A small network was shown many inputs. Here are its activations along a few directions, one row for each input.
In each table, some parts of the input vary, and every possible input appears once, in random order.
Descriptions start from the smaller parts, as in this example, which fits no table here: one of 4 places along a line, together with either a single point or one of 11 places around a ring or (one of 2 separate values, together with one of 8 places around a ring).
Shared parts are said once, and a part with two or three values counts as separate values.
In the rows, 128 means zero.

Other details of the inputs shift rows strongly along two fixed directions, in all tables alike. That doesn't count.

Table:
x1: [130 130 128 142 129 121 158 152 100 134 161 124 130 138 133]
x2: [143 152 121 137 118 126 109 127 152 128 128 137 111 131 121]
x3: [125  81 137 150 157  95 174  97  57 136 159 140 160  75 134]
x4: [147 146 155 203 104 152  99 151 131 143 137 121 109 139 123]
x5: [146 148 124 149 125 150 117 131 138 128 127 130 116 137 117]
x6: [113 130 143 133 119 138 125 154 131 137 142 121 131 141 127]
x7: [137 102 121 139 173 116 185 103  39 128 174 154 157  96 114]
x8: [103 140 112  56 124 130  96 106 199 111  80 105 117 136 136]
x9: [187 152 141 225 100 158  85 174 117 132 142 142 122 159 128]
x10: [106  94 110  78 157  97 150 117  94 110 125 139 167 129 135]
x11: [126 133 133 158 125 131 124 146 144 139 131 134 128 130 120]
x12: [168 173 134 188  86 158  86 157 144 146 135 131  96 133 132]
x13: [ 96  90 128  75 150 119 159 100 109 113 113 124 144 117 126]
x14: [ 95 136 118 112 127 131  75 136 231 133  60 117  96 160 110]
x15: [158 165 145 179 102 158 117 164  86 137 178 130 109 156 125]
x16: [153 128 116 149 125 116  95 131 151 123 107 139 136 128 147]
x17: [119 102 112 117 149  91 167 120 126 128 136 142 142 113 121]
x18: [112 131 127 110 124 137  89 120 210 123  66 122 100 141 122]
x19: [138 122 124 148 135 101 157 131 114 134 146 134 132 112 132]
x20: [109 106 107  67 156  77 143  81 146 120 115 155 141  92 131]
x21: [130 121 130 118 146 137 160 121  66 120 163 128 145 122 123]
x22: [139 137 130 116 120 124 135 115 106 128 153 125 132 119 143]
x23: [ 79  85 125  67 151 100 153  99 132 116 110 118 151 116 122]
x24: [113 152 104  97 115 132  78 142 221 131  72 132  92 154 111]
x25: [131 121 123 121 126 114 130 125  97 107 133 128 158 135 148]
x26: [121 103 142 133 147 136 164 128  63 127 151 131 139 122 128]
x27: [114 113 109  94 165 123 143 105 139 130  99 136 128 120 112]
x28: [156 118 121 160 137 110 113 130 119 117 122 151 145 125 132]
x29: [153 139 139 169 125 155 125 136 107 147 138 130 118 133 115]
x30: [120 112 148 132 120 125 130 124 101 126 142 111 136 115 139]
x31: [136 128 134 131 135 144 150 117  87 131 140 116 133 121 131]
x32: [132 126 126 118 119 131 115 140 117 111 128 127 149 152 135]
x33: [126 115 142 147 135 138 128 120 121 129 119 142 117 127 117]
x34: [ 96 128 118  88 139 136  87 122 219 121  54 126  97 153 114]
x35: [107 140 114  67 128 138 103 104 188 119  75 103 113 134 138]
x36: [129 132 127 110 129 143 139 121 106 116 142 117 136 132 123]
x37: [ 99 109 113  70 142  90 161 115 149 115 119 116 141 118 137]
x38: [ 94  90 117  96 171  90 164 112 126 129 128 149 159 100 115]
x39: [ 82 119 121  72 138 121 111 123 184 118  82 108 121 148 120]
x40: [104 102 111  60 143  94 160  95 113 120 128 135 151  90 140]
x41: [175 160 141 208  92 161 112 166 103 149 165 143 106 138 118]
x42: [132  94 120 148 166  87 196 124  54 137 176 153 155  99 122]
x43: [100 137 111  69 140 140 113 118 177 120  80 111 112 150 121]
x44: [154 160 161 186  83 182  89 156 121 138 137 104  95 153 146]
x45: [ 98 100 129  86 142  99 157 109 119 124 137 123 162  94 144]
x46: [101 140 114  67 128 143 107 116 194 117  70 109 110 150 122]
x47: [ 91 140 129  82 108 137  90 143 219 129  87 107 117 158 126]
x48: [160 175 149 167  86 159  99 155 120 133 161 119 103 155 132]
x49: [138  98 129 122 141 102 154 108  52 114 158 141 178 104 160]
x50: [161 159 155 220  96 157 109 172 126 150 160 126 115 135 127]
x51: [146 107 127 148 140 108 173 120  63 133 170 154 151  85 122]
x52: [143 140 125 163 121 116 125 139 149 139 131 129 116 124 142]
x53: [105  77 126 121 165  95 171 102 104 125 134 141 159  94 114]
x54: [162 165 150 209  86 162  87 171 147 156 146 118 105 138 138]
x55: [120 150 107  94 125 138  93 113 219 111  73 119 103 141 120]
x56: [136 139 131 135 113 141 133 152 103 133 152 132 123 136 123]
x57: [131 135 130 115 124 143 134 119 114 121 139 113 132 129 131]
x58: [105 144 105  70 126 116  88 116 228 117  73 135 105 148 112]
x59: [163 174 146 185  73 173  96 177 116 142 155 119  98 160 123]
x60: [151 160 162 186  83 184  94 161 122 136 135 105  95 161 136]
x61: [141 127 126 142 143 131 141 107 107 136 128 133 130 102 133]
x62: [129 132 128 106 123 126 139 124 108 122 153 130 133 134 124]
x63: [151 119 116 170 143 116 119 140  95 125 131 153 140 139 124]
x64: [115 143 107  86 131 128  88 101 210 120  72 120 109 128 129]
x65: [ 97 131 109  68 125 110 125 132 196 117  92 110 118 150 129]
x66: [145 104 146 163 141 128 151 111  70 133 150 140 136  95 137]
x67: [112 107 122  94 141  90 170 113 111 122 142 125 148 104 148]
x68: [100  91 135 101 150 101 166 102  87 121 138 120 156 103 131]
x69: [123 109 146 139 128 118 169 134  74 135 173 126 159 104 135]
x70: [177 180 147 213  90 188  88 159 133 150 133 117  87 153 123]
x71: [165 163 135 188 110 152 112 159 109 145 160 143 102 151 118]
x72: [116 105 118  87 140 102 168 107  86 122 144 135 151  98 130]
Description of these inputs: one of 2 separate values, together with one of 4 places along a line, together with either a single point or one of 8 places around a ring.
The inputs of x15 and x71 match in every part but the choice among 2 separate values. If x25 is changed in the same way as x15 into x71, which row does it become? -> x28
Which other rows agree with x2 in the choice among 2 separate values and the place on the line of 4? List them by row number. -> x4, x18, x19, x28, x50, x51, x55, x70
Change only the choice among 2 separate values in x65. List by row number the other rows that result. -> x17
Change only the choice among 2 separate values in x7. List by row number the other rows that result. -> x21
Change only the place on the line of 4 in x44. List by row number the other rows that result. -> x13, x26, x60

Table:
x73: [ 66 119 112  30 137  93 123 110 191 114  92 112 124 143 127]
x74: [122 148 137 133  84 160  71 165 180 110  92 103 109 181 136]
x75: [175 123 151 211 131 128 152 113  61 147 177 142 133  93 123]
x76: [135 118 115 128 160 110 171 124 105 128 122 115 127 134 152]
x77: [172 158 144 203 106 152  87 133 145 139 123 132 100 136 126]
x78: [108  88 121 118 162  67 181 110  91 133 168 148 157  86 124]
x79: [130  92 126 159 174 112 181 113  66 143 167 148 170  95 106]
x80: [133 157 160 179  67 171  93 176 148 133 136  92 104 161 135]
x81: [139 134 161 162 114 166 139 144  81 143 158 123 106 132 121]
x82: [149 141 146 187 120 153 102 150 140 148 118 148  93 138 117]
x83: [147 154 139 183 101 155  85 148 151 145 123 114 109 124 146]
x84: [139 155 155 160  98 183  96 156 131 139 123 122  86 160 125]
x85: [131 166 122 156  97 128  61 168 211 139  99 131  89 174 124]
x86: [148 122 147 168 130 121 157 144  19 123 207 138 148 136 133]
x87: [ 97 116  88  40 143  77 128 101 211 120  90 144 145 107 135]
x88: [118 111 137 123 138 107 169 126  47 127 183 134 150 125 132]
x89: [155 163 132 193 101 135  75 176 156 135 135 140  98 172 125]
x90: [158 125 119 161 155 119 160 140  81 122 144 123 129 144 146]
x91: [140 173 142 138  87 174  60 127 193 121  92 100  84 173 129]
x92: [131 173 133 138 113 182  68 157 180 118 101 104 107 189 113]
x93: [ 72 110 115  27 144 113 124  90 177 108  78 102 139 110 145]
x94: [120  95 113 102 176  90 202 105  91 131 133 116 144 107 145]
x95: [155 152 139 188 110 154  78 144 138 144 116 127 115 133 149]
x96: [151 105 137 174 152 123 148 129  74 133 148 166 130 110 116]
x97: [152 136 134 197 139 150 128 146 104 148 148 142 136 131 111]
x98: [156 156 142 193 101 158  80 151 145 149 122 117 109 132 146]
x99: [135 111 144 134 133 132 170  91  68 125 171 122 137  95 129]
x100: [ 92 100  81  23 160  60 142  87 195 111  87 155 159 101 135]
x101: [121  87 135 158 134  98 169 130  90 131 152 137 161  93 128]
x102: [175 137 134 165 119 152 159 143   8 126 194 140 141 127 122]
x103: [134 166 135 124  96 171  57 146 171 117  90  98 102 168 150]
x104: [ 72 100  89  21 177  76 165  87 209 109  61 100 126 116 143]
x105: [139 118 122  99 136 110 164 119  62 107 174 144 168 115 146]
x106: [142 121 129 117 133 131 173 122  35 127 168 138 149 111 123]
x107: [148 163 124 163 102 156  46 150 196 128  80 122 100 155 145]
x108: [131 171 145 137  89 179  57 148 169 130  94  95  97 166 153]
x109: [131 107 116 116 144  85 179 111  92 129 170 152 164  78 137]
x110: [ 67  96 118  35 130 101 123 109 188 102  66 110 145 140 133]
x111: [ 98  96  69  26 169  80 131  87 183 102  64 159 144 113 107]
x112: [138 148 148 164 122 172 133 145  92 142 161 109 129 145 114]
x113: [127 163 129 167 115 164  86 154 206 144 103 116 102 151 108]
x114: [ 72 122 115  48 153 128 133 103 188 115  90 104 136 130 110]
x115: [126 125 154 141 122 155 151 130  85 136 156 124 110 118 122]
x116: [128 161 126 158 100 125  75 165 208 146 110 125  89 164 122]
x117: [144  99 102 108 158  77 171 108  82 113 164 170 176  92 137]
x118: [ 58 102 110  22 151  83 147  96 171 110 105 115 136 121 128]
x119: [133  82 118 149 187 103 182 107  47 123 163 163 182  95 110]
x120: [142 139 154 158 110 159 125 134  70 139 158 106 133 124 150]
x121: [100 108 111  46 150 110 118  74 173  93  78 123 132 129 125]
x122: [130 101 141 115 144 119 172  80  68 123 160 125 148  95 126]
x123: [ 81 116 103   9 140  87 151  94 177 106 109 121 150 108 137]
x124: [142 140 146 180 115 148 116 149 145 150 128 138  89 124 115]
x125: [163 133 146 197 126 134 136 119 100 139 159 134 122 101 124]
x126: [136  77 131 158 153  90 173 126  53 118 157 157 181  99 126]
x127: [141 191 129 122  71 183  70 163 190 138  99  97  75 176 116]
x128: [ 95 112  78  33 151  94 120  97 205 118  56 149 127 118 110]
x129: [ 86 101  81  28 158  81 148  88 191 120  78 141 134  93 106]
x130: [ 69 105 106  27 170 118 138  92 175 108  76 119 151 133 112]
x131: [115 160 145 132  70 165  70 169 200 128  92  87  99 179 133]
x132: [158 148 144 162 105 160 162 146  39 141 191 122 124 117 121]
x133: [155 153 140 141 100 143 135 146  81 129 179 131 140 137 146]
x134: [175 133 137 199 131 133 120 121  93 128 148 146 124 119 124]
x135: [124 114 124  81 137 101 179 111  78 123 175 134 167 100 141]
x136: [148 173 111 142  90 153  74 156 206 145  91 127  86 154 108]
x137: [146 144 146 202  83 147  90 177 162 146 120 118 109 154 127]
x138: [133 108 143 131 140 144 152 123  58 120 151 143 128 124 124]
x139: [140 104 143 186 120 116 139 151  93 135 141 143 152 121 132]
x140: [117  78 130 125 171  98 183 103  82 139 140 160 142  80 116]
The inputs of x138 and x84 match in every part but one. If x121 is changed in the same way as x138 into x84, which row does it become? -> x91
The inputs of x74 and x110 match in every part but one. If x90 is changed in the same way as x74 into x110, which row does it become? -> x76
Describe the family of inputs behind these rows. -> one of 4 places along a line, together with either a single point or (one of 2 separate values, together with one of 8 places around a ring)
Change only the choice among 2 separate values in x134. List by row number the other rows that result. -> x121
Change only the place on the line of 4 in x101. List by row number the other rows that result. -> x126, x137, x139
Change only the choice among 2 separate values in x95. List by row number the other rows that result. -> x108
